Each row below holds a small network's activations on one input, seen along a few directions.
Each table varies a few parts of the input and shows all the possible inputs, shuffled.
Descriptions start from the smaller parts, as in this example, which fits no table here: one of 5 places around a ring, together with either a single point or one of 9 places along a line or (one of 3 separate values, together with one of 6 places along a line).
Shared parts are said once, and a part with two or three values counts as separate values.
In the rows, zero is written as 128.

Other details of the inputs shift rows strongly along two fixed directions, in all tables alike. That doesn't count.
These rows show it; all are for the same input, with only those details redrawn:
[122 111 128 128 118 139 124 111 144 135 131 131]
[125 120 126 129 123 136 126 119 141 130 126 129]
[ 19 188 134  67  96 174  98 154  82 151 141 182]
[129 138 123 131 132 129 130 135 135 121 116 125]
[127 129 125 130 127 133 128 127 138 125 121 127]
[133 157 120 132 141 123 134 151 128 112 107 122]

Table:
row 1: [134 133 137 128 139 118 130 135 118 135 119 117]
row 2: [127 113 132 131 120 133 125 108 132 132 145 135]
row 3: [134 149 124 131 138 123 131 139 135 114 113 125]
row 4: [130 113 136 127 127 125 126 123 119 142 135 124]
row 5: [127 113 132 130 121 133 125 109 134 132 146 135]
row 6: [131 140 125 131 133 127 130 131 135 119 117 127]
row 7: [126 122 128 129 123 134 125 115 141 129 127 131]
row 8: [136 136 130 133 134 117 131 134 118 121 133 127]
row 9: [134 140 127 132 134 124 130 129 131 118 122 128]
row 10: [128 126 120 128 124 134 130 132 133 127 123 128]
row 11: [137 141 135 129 144 114 132 143 117 131 114 116]
row 12: [134 149 123 132 137 124 131 139 133 114 113 125]
row 13: [133 122 134 128 132 122 128 130 115 137 130 121]
row 14: [125 120 126 129 123 136 126 119 141 131 126 129]
row 15: [133 127 131 132 129 121 129 126 121 125 138 128]
row 16: [130 122 131 131 126 129 127 116 132 127 141 133]
row 17: [133 127 131 132 129 121 129 126 120 126 137 129]
row 18: [133 130 129 132 130 126 129 123 128 122 136 131]
row 19: [140 151 127 132 144 111 134 152 106 118 121 120]
row 20: [129 142 115 126 130 127 133 151 123 116 117 127]
row 21: [125 120 126 129 123 136 127 119 140 131 126 129]
row 22: [128 123 130 130 124 131 126 113 136 127 132 132]
row 23: [130 122 130 132 125 130 127 115 130 127 140 133]
row 24: [125 114 132 128 120 134 124 107 140 132 138 135]
row 25: [123 114 130 127 118 137 123 108 145 133 133 133]
row 26: [111 139 126 120 123 138 124 132 129 129 124 135]
row 27: [133 127 131 132 129 121 129 126 120 125 138 128]
row 28: [128 126 121 128 124 134 129 132 134 126 123 128]
row 29: [130 135 120 128 129 131 131 141 132 123 119 126]
row 30: [124 103 121 125 114 138 127 119 138 132 136 132]
row 31: [133 122 135 127 133 121 128 131 118 137 131 122]
row 32: [133 122 134 128 132 122 128 130 116 137 130 121]
row 33: [131 124 138 126 135 121 128 128 122 139 124 120]
row 34: [128 109 134 130 119 128 126 110 125 135 147 133]
row 35: [133 123 131 129 131 120 129 129 117 131 136 125]
row 36: [131 114 133 128 127 123 126 122 120 135 142 127]
row 37: [131 124 139 126 135 120 128 128 123 140 124 120]
row 38: [128 126 121 128 124 134 129 132 134 127 123 128]
row 39: [134 133 136 128 139 118 130 135 117 135 118 118]
row 40: [130 113 136 126 128 124 126 123 120 141 135 124]
row 41: [133 122 135 128 132 121 128 131 118 137 130 122]
row 42: [128 126 121 127 125 133 129 133 136 127 124 128]
row 43: [134 133 136 128 139 118 130 135 118 135 119 118]
row 44: [128 123 130 129 124 130 126 114 138 127 133 132]
row 45: [128 132 117 125 127 129 131 143 128 120 122 128]
row 46: [122 111 128 127 118 139 124 112 145 135 131 132]
row 47: [133 123 131 130 130 121 129 128 115 131 136 125]
row 48: [131 131 129 131 129 127 128 121 134 122 128 130]
row 49: [126 122 128 128 123 133 125 116 142 128 128 131]
row 50: [125 120 126 128 123 135 126 119 142 130 126 129]
row 51: [131 114 133 129 126 124 127 121 118 135 141 127]
row 52: [131 131 129 130 130 126 128 122 136 122 128 130]
row 53: [133 127 132 132 129 120 129 126 122 125 138 129]
row 54: [138 141 129 131 140 113 132 145 111 122 127 121]
row 55: [131 148 122 131 137 125 132 143 134 117 112 124]
row 56: [140 157 124 136 144 117 135 146 118 108 121 125]
row 57: [129 151 113 126 135 125 135 159 118 112 112 126]
row 58: [124 103 121 125 114 138 127 120 138 133 136 132]
row 59: [129 142 115 126 131 127 133 151 122 116 117 127]
row 60: [128 126 121 127 124 134 129 132 135 127 123 128]
Changing only one part turns row 17 into row 59. The same change can be made to row 8. Which row results?
> row 58
What is each input in this table made of?
> one of 6 places along a line, together with one of 10 places along a line

Table:
row 61: [138 136 126 125 132 121 131 137 119 126 119 126]
row 62: [140 141 128 148 134 131 131 122 135 122 125 123]
row 63: [139 124 133 131 137 119 130 136 136 129 121 116]
row 64: [142 133 130 133 133 115 130 123 133 120 123 126]
row 65: [133 142 131 131 133 118 129 128 121 117 124 128]
row 66: [106 134 135 118 120 133 123 117 114 132 143 142]
row 67: [136 143 129 133 140 120 129 132 120 116 139 131]
row 68: [158  36 129 150 102 136 129  58 188 136 164 128]
row 69: [151  95 129 138 133 128 134 111 148 137 123 115]
row 70: [142 124 129 139 138 115 130 135 122 124 139 120]
row 71: [135 123 130 133 139 120 132 135 136 131 117 117]
row 72: [135 124 125 134 136 123 130 134 137 127 117 116]
row 73: [110 128 133 109 118 139 122 128 120 143 134 140]
row 74: [133 143 131 125 135 119 129 132 132 121 122 129]
row 75: [130 134 119 130 128 123 132 148 133 115 128 129]
row 76: [132 135 115 129 128 130 133 138 125 119 116 126]
row 77: [113 128 130 117 123 139 122 128 109 137 150 141]
row 78: [132 135 130 128 131 114 128 140 122 127 121 123]
row 79: [105 126 135 118 119 130 123 126 109 139 141 135]
row 80: [137 131 131 133 140 123 132 125 141 123 118 123]
row 81: [140 125 121 131 136 130 132 132 133 126 115 119]
row 82: [132 136 131 125 134 116 129 142 127 129 121 122]
row 83: [137 132 125 134 137 125 130 125 141 119 118 123]
row 84: [ 81 123 137 100 104 152 116 116 100 153 153 154]
row 85: [135 123 122 136 131 122 131 133 133 123 118 116]
row 86: [132 135 118 129 132 131 132 137 124 121 115 123]
row 87: [101 126 123 117 111 138 121 129 124 135 132 139]
row 88: [109 135 129 126 116 152 122 124 117 144 135 137]
row 89: [131 134 131 131 132 115 129 137 116 125 122 122]
row 90: [105 134 139 111 121 139 118 122 129 136 136 142]
row 91: [128 142 122 131 133 127 130 130 131 114 118 127]
row 92: [136 135 127 129 132 122 132 135 113 125 121 125]
row 93: [108 126 121 113 111 146 124 133 126 130 141 147]
row 94: [112 119 133 134 114 145 120 115 128 147 140 131]
row 95: [137 132 119 137 129 124 133 125 139 112 120 127]
row 96: [135 135 130 123 137 128 131 141 126 128 118 122]
What is each input in this table made of?
> one of 3 separate values, together with either a single point or one of 11 places along a line
Changing only the choice among 3 separate values turns row 62 into row 88. The same change can be made to row 95. Which row results?
> row 76
Which other rows does row 89 become when the place on the line of 11 takes its other values? List them by row number.
> row 63, row 70, row 71, row 72, row 75, row 78, row 79, row 82, row 85, row 87
Which other rows does row 78 become when the choice among 3 separate values takes its other values? List them by row number.
> row 61, row 64

Table:
row 97: [115 232 111 111 160 126 136 198 109  84  88 139]
row 98: [137 117 140 134 134 105 128 122 126 126 138 119]
row 99: [ 48  81 147  86  79 180  96  84 135 188 159 162]
row 100: [168  20 135 147 105 138 129  55 163 161 159 114]
row 101: [134  79 114 137 104 151 126  87 179 120 151 141]
row 102: [113 219 108 116 152 119 136 205  84 100  78 124]
row 103: [ 65 187 117  87 112 165 115 150 109 116 131 174]
row 104: [189 115 119 159 147 106 146 117 178 103  93 100]
row 105: [134  38 135 137 102 143 121  74 170 166 151 118]
row 106: [178 149 133 149 169  88 148 166 114 111 108  97]
row 107: [131 214 118 122 165 105 138 219  85 102  93 114]
row 108: [163  31 136 150 106 122 127  52 157 146 170 123]
row 109: [ 39 170 125  80 100 165 104 161  85 151 134 165]
row 110: [163 171 116 143 169 106 147 171 129 104  70  96]
row 111: [ 43  79 152  80  75 181  92  85 124 198 169 165]
row 112: [ 63 170 144 101 112 162 106 126  93 152 149 162]
row 113: [167  36 137 148 118 131 131  66 174 160 134 103]
row 114: [ 70 160 141  87 112 141 109 135  74 145 154 166]
row 115: [153  56 138 145 111 116 129  65 149 136 154 120]
row 116: [119 215 112 117 154 115 135 215  77 100  98 125]
row 117: [206 122 135 165 172  73 152 127 138 102 102  83]
row 118: [181 150 131 147 169  90 150 161 110 111 105  98]
row 119: [189 143 112 157 165  99 153 155 134 102  80  88]
row 120: [ 19 118 146  67  66 187  87  95 131 176 165 190]
row 121: [143 218 112 150 162 112 143 181  97  84  95 119]
row 122: [ 98 156 146 103 132 122 115 146  92 140 144 144]
row 123: [ 64 153 142  90 111 144 111 153  82 153 157 159]
row 124: [152  64 152 140 124 110 125  76 150 147 152 115]
row 125: [175 145 103 160 159 104 151 163 146  93  80  92]
row 126: [176 100 108 161 129 115 142 112 184  99 109 109]
row 127: [181 142 102 160 145 105 150 139 166  82  86 105]
row 128: [164 149 114 143 149 109 144 162 115 106 103 106]
row 129: [140  59 139 140 108 120 123  74 147 141 162 125]
row 130: [ 69 171 132  91 112 144 117 158  70 139 144 161]
row 131: [155  48 134 147 111 125 132  84 147 146 165 120]
row 132: [ 50 164 128  88 109 160 108 157 105 148 125 155]
row 133: [ 62 153 144  88 110 140 105 143  85 150 163 164]
row 134: [ 65 158 135  92 109 141 107 145  81 141 160 166]
row 135: [171 103 110 157 138 119 145 120 159 112  97  99]
row 136: [119 225 126 110 167 109 133 220  74 110  90 121]
row 137: [ 73 153 125 100 103 151 112 138 136 131 130 158]
row 138: [ 74 198 140 108 130 147 113 157  88 135 134 152]
row 139: [149  63 121 144 111 143 129  79 194 125 152 129]
row 140: [153  60 138 163 114 137 126  65 170 146 163 118]
row 141: [213 120 131 166 174  75 152 132 136 105 109  86]
row 142: [170 164  98 151 152 116 150 154 153  72  95 117]
row 143: [160  59 130 169 112 137 129  63 169 137 161 118]
row 144: [ 85 137 140  97 110 145 117 130  84 151 153 156]
row 145: [142 109 119 135 116 134 131 102 164 119 117 130]
row 146: [192 154 119 175 164 103 151 135 134  94 104  97]
row 147: [186 130 114 158 158 110 148 135 175  90 104 105]
row 148: [ 57  66 138  91  70 186 100  65 136 184 162 165]
row 149: [205  71 131 163 149 105 146 105 157 132 119  86]
row 150: [ 84 149 143  98 116 131 114 124  87 139 144 153]
What is each input in this table made of?
> one of 6 places around a ring, together with either a single point or one of 8 places along a line
Changing only the place on the ring of 6 turns row 144 into row 131. The same change can be made to row 100. Which row results?
> row 116
Which other rows does row 117 become when the place on the line of 8 takes its other values? List them by row number.
> row 97, row 104, row 110, row 113, row 118, row 141, row 149
Which other rows agree with row 140 in the place on the ring of 6? List them by row number.
> row 98, row 105, row 107, row 123, row 132, row 133, row 137, row 139
